These are the activations of a small neural network, seen along a few directions. Each row is one input.
In each table, some parts of the input vary, and every possible input appears once, in random order.
Descriptions start from the smaller parts, as in this example, which fits no table here: one of 2 separate values, together with either a single point or one of 9 places along a line or (one of 4 places along a line, together with one of 8 places around a ring).
Shared parts are said once, and a part with two or three values counts as separate values.
In the rows, 128 means zero.

Rows:
row 1: [ 84  52  40 114  96  82  87 176  66  73 181 150 104 145]
row 2: [ 96  77  68 136 135 122 150 214  78 167 207 189 116 204]
row 3: [ 55 123  56 124 126 113 142 174 132  70 111 181 191  91]
row 4: [147 173 179  98 116 141 126  99 159 118  68 103 156  95]
row 5: [ 96 105  85 196 155 130 172 191 154 115 155 185 205 105]
row 6: [152 142 185  95  89 118  90  92 135 135 115  60  70 127]
row 7: [ 63 129  79 144 156 141 179 198 135 147 143 210 190 151]
row 8: [132  43  77 196 132 101 141 210  98 135 231 153 134 146]
row 9: [137 181 186  93 117 135 125 106 172 121  80  98 155  94]
row 10: [167 128 170 107  89 115  98  55 111 128  90  81  62 142]
row 11: [166 115 179  97  91 124 104  65 109 116  90  76  70 139]
row 12: [115  70  60 122 177 135 153 162  80 147 198 165  97 191]
row 13: [ 86 123  90 173 164 124 160 208 152 148 140 213 168 107]
row 14: [158 152 168 113  97 120  81  76 124 145 103  61  70 132]
row 15: [156 179 163 111 115 140 128  76 149 121  60 114 144 104]
row 16: [168 152 162 123  94 121  87  59 122 145 103  87  59 138]
row 17: [160 157 162 124  96 118  78  69 121 153 104  73  64 133]
row 18: [161 121 188  90  91 119  97  84 125 124 100  64  77 132]
row 19: [153 168 172 103 116 147 133  83 145 110  58 111 148 103]
row 20: [138 192 177 100 113 136 116 105 168 128  81  98 153  90]
row 21: [126  67  85 168 144  96 126 226  98 175 208 191  88 151]
row 22: [150 128 196  85  93 113  99  96 142 128 115  57  73 131]
row 23: [ 82 121  75 133 188 157 182 162 137 132 133 191 178 139]
row 24: [152 197 160 123 115 142 115  76 156 135  69 118 138 104]
row 25: [135  42  82 180 169 127 136 141  95 126 223 141 111 128]
row 26: [147 202 160 125 118 142 110  86 157 143  72 108 145 101]
row 27: [ 99 104  92 180 182 151 169 144 152 113 151 173 190  88]
row 28: [144 199 165 115 119 139 109  93 160 137  72  98 152  96]
row 29: [ 89 127  92 142 178 156 187 155 133  95 156 163 200 139]
row 30: [123  74  86 132 169 138 158 157  76 108 224 128 132 193]
Question: What do these inputs look like to the network?
Answer: one of 2 separate values, together with either a single point or one of 6 places around a ring or one of 8 places around a ring
Question: Changing only the choice among 2 separate values turns row 10 into row 15. The same change can be made to row 12. Which row results?
Answer: row 23
Question: Which other rows does row 5 become when the place on the ring of 6 takes its other values? List them by row number.
Answer: row 7, row 13, row 23, row 27, row 29
Question: Which other rows does row 12 become when the place on the ring of 6 takes its other values? List them by row number.
Answer: row 2, row 8, row 21, row 25, row 30

Rows:
row 31: [ 97  69  66 165 151 123 137 160 100 127 190 168 115 147]
row 32: [ 97 117  65 159 160 132 154 156 126 118 149 190 171 119]
row 33: [209 139 223 112  54 104  57  36 135 115  61  37  55  86]
row 34: [208 183 214 114  92 132  65  30 137 154 104  12  64 118]
row 35: [ 92 107  71 163 169 142 154 158 133 123 154 186 165 111]
row 36: [171 231 210 122 110 153 110  47 185 138  60  58 151  90]
row 37: [101 102  88 164 176 138 161 170 134 132 156 177 168 112]
row 38: [114 221 185  64  64 109  78  90 174 123   8  87 127  76]
row 39: [105  79  78 132 125 116 136 189  92 135 182 160 127 173]
row 40: [103 112 106 148 162 133 161 188 141 125 165 170 173 123]
row 41: [171 185 214 123  75 127 102  56 181 107  16  72 143  58]
row 42: [106  90  62 147 129 112 133 171  78 118 175 166 122 170]
row 43: [ 96 122  85 136 148 137 156 185 126 130 144 182 180 134]
row 44: [170 220 212 109 130 167 141  55 174 175  33 109 120 130]
row 45: [120 175 162  67 134 165 149  54 151  68  53  81 176 111]
row 46: [117  69  92 154 152 114 146 188 113 134 201 151 119 147]
row 47: [209 173 219  99 110 144 101  37 125 187  78  69  29 159]
row 48: [111  73 102 148 142 113 144 193 110 133 202 148 119 159]
row 49: [108  76 102 140 128 114 146 194 102 142 196 155 126 166]
row 50: [ 99 117 108 141 148 133 162 189 133 130 161 178 179 129]
row 51: [105  78  58 159 141 111 136 159  92 123 184 170 120 157]
row 52: [158 112 168  47 107 134 103  31  92  77 110  34  76 155]
row 53: [109 108  96 156 171 133 164 182 143 128 166 173 169 111]
row 54: [108  64  84 165 160 119 145 173 104 138 189 158 120 147]
row 55: [ 97 131  68 148 150 133 154 168 114 115 138 188 176 131]
row 56: [147 176 192  48  42  86  33  71 131 133  54  51  40 108]
Question: Changing only one part turns row 39 into row 43. The same change can be made to row 42. Which row results?
Answer: row 55
Question: What do these inputs look like to the network?
Answer: one of 2 separate values, together with either a single point or one of 4 places along a line or one of 8 places around a ring

Rows:
row 57: [145 118 140 137 109 121 109  81 118 136 113 108  83 132]
row 58: [ 48  83  39 169 156 108 136 236 123 118 196 211 174 102]
row 59: [135 146 174 112 122 142 129 110 156 113  98  94 148 116]
row 60: [138 143 176 126 103 124 128 132 153 142  85 101 138  96]
row 61: [167 107 162 116 105 108  97 115 119 136 131  95  81 123]
row 62: [160 171 158 156 135 143 135  83 156 128  85 127 149 100]
row 63: [146 118 140 135 105 116 102  95 115 153 103 105  72 118]
row 64: [140 140 133 131 110 113  97  98 133 148 122 101  77 127]
row 65: [138 130 137 113 129 141 115  66 118 133 123  96  92 135]
row 66: [134 152 169 105 127 152 140  97 154 122 108  92 159 110]
row 67: [132 153 137  91 106 134 107  89 111 110 118  95 129 143]
row 68: [162 104 169 122 104 112 110 107 118 123 134  89  88 123]
row 69: [156 191 150 149 135 137 122 103 171 141  96 121 142  97]
row 70: [155 170 149 141 147 158 139  81 153 124  86 114 148 105]
row 71: [ 61  65  30 132 179 130 175 183 103  83 199 181 200 140]
row 72: [ 65  56  28 148 166 123 166 199 104  73 186 190 180 140]
row 73: [144 147 132 108  85 109  86 116 110 127 105 113 113 142]
row 74: [138 147 136 114  84 114 101 105 107 110 111 105 114 139]
row 75: [ 72  57  24 166 150 108 145 226 105 113 184 217 171 119]
row 76: [160 172 157 154 129 137 127  97 153 146  73 123 139  87]
row 77: [138 120 132 124 122 134 113  81 115 131 112  96  81 136]
row 78: [122 164 150  72 128 145 133  92 137 122  87 121 132 125]
row 79: [ 72  58  35 167 144 114 166 203 104  85 189 208 173 127]
row 80: [124 166 140 109  86 107  85 127 123 127 109 104 119 132]
row 81: [120 156 148  81 122 137 133 107 136 119  75 119 121 128]
row 82: [107 101  74 181 172 128 154 225 127 181 222 192 139 157]
row 83: [122 164 176 126 109 124 119 136 167 139  98 103 146  99]
row 84: [110 176 156  90 111 119 114 128 150 138  77 130 119 116]
row 85: [124 159 151  94 107 125 130 108 135 122  78 127 116 124]
row 86: [127 159 149  88 108 119 116 119 139 138  73 136 114 126]
row 87: [155 115 165 102 121 130 115  91 119 120 143  77  98 125]
row 88: [137 143 178 130 108 130 136 116 156 124  96 104 149 109]
row 89: [136 147 140  97 101 125  94 101 112 101 109  99 120 147]
row 90: [120  77  84 180 165 138 180 192 105 155 208 199 142 179]
row 91: [150 123 168 116 106 104  96 125 130 137 135  83  86 115]
row 92: [113  74  73 164 183 147 183 189 104 142 206 176 141 189]
row 93: [120  76  69 179 167 132 157 213 107 180 203 205 135 168]
row 94: [156 176 150 133 156 162 138  70 154 123  96 113 153 104]
row 95: [110  86  77 154 200 147 188 177  98 145 214 166 151 189]
row 96: [159 109 167 107 117 122 104 102 120 113 135  81  89 129]
Question: What do these inputs look like to the network?
Answer: one of 5 places along a line, together with either one of 2 separate values or one of 6 places along a line
Question: Changing only the place on the line of 5 turns row 71 into row 75. The same change can be made to row 94. Which row results?
Answer: row 76
Question: Which other rows does row 72 become when the choice among 2 separate values takes its other values? List them by row number.
Answer: row 92
Question: Which other rows does row 59 become when the place on the line of 6 takes its other values? List them by row number.
Answer: row 70, row 77, row 81, row 89, row 96

Rows:
row 97: [188 200 228 145 108 145 109  96 169 216 120  92  87 134]
row 98: [147  13  92 180 173 135 159 140  85 128 228 127  97 168]
row 99: [ 64 132  48 170 135 104 131 212 141  99 151 204 205  81]
row 100: [210 132 185 122 125 143  96  20 106 128 145  32  57 147]
row 101: [125 152 174  26  88 123 106  72 134  53  52  62 139  99]
row 102: [ 74  68  52 113  98  81 100 188  71 122 203 182  75 172]
row 103: [118 199 167 133  79  90  89 113 185  94  21 102 151  42]
row 104: [146 132 152  71  35  87  47  87  91 130  79  80  42 145]
row 105: [117 118  76 170 215 184 214 160 137 144 133 206 211 138]
row 106: [157 202 175 120 179 187 166  52 181 155  27 105 155 109]
row 107: [141 121 129 198 163 127 164 211 132 202 217 196 121 163]
row 108: [ 49  65  57  88 136 131 155 183 103  64 160 147 195 139]
Question: What do these inputs look like to the network?
Answer: one of 2 separate values, together with one of 6 places around a ring
Question: Changing only the choice among 2 separate values turns row 97 into row 107. The same change can be made to row 104. Which row results?
Answer: row 102
Question: Which other rows does row 100 become when the choice among 2 separate values takes its other values? List them by row number.
Answer: row 98

Rows:
row 109: [126 174 123 132 120 129 111 111 137 145  88 141 125 117]
row 110: [128 154 118 108 138 148 129  79 116 110 112 115 133 141]
row 111: [126 149 149 129 113 123 121 121 160 122  79 134 143  82]
row 112: [ 66 101  57 148 148 116 150 219 121 104 188 181 192 128]
row 113: [117 120 137  78 120 131 132 120 111 111 122 109 117 156]
row 114: [132 128 143 108 131 141 140  92 138  84 100 104 156 106]
row 115: [155 145 178 144 132 140 137 113 160 135 118 101 143 104]
row 116: [127  88 108 122 120 116 113 105  99  96 148 105 103 136]
row 117: [127 110 112 143  95  97  92 140 117 130 126 138  98 113]
row 118: [153 167 148 141 137 148 126 101 139 159 124 111 125 136]
row 119: [117 138 141  99  99 110 115 148 129 143 102 137 110 133]
row 120: [116  77  75 178 192 149 188 171 111 155 180 203 142 160]
row 121: [157 105 138 152 124 117 108 130 119 145 166 105  96 128]
row 122: [145 136 165 110 123 129 130 141 134 155 140 108 109 151]
Question: What do these inputs look like to the network?
Answer: either one of 2 separate values or (one of 3 separate values, together with one of 4 places along a line)
Question: What sort of input is row 115?
Answer: one of 3 separate values, together with one of 4 places along a line
Question: Which other rows does row 114 become when the place on the line of 4 takes its other values? List them by row number.
Answer: row 110, row 113, row 116
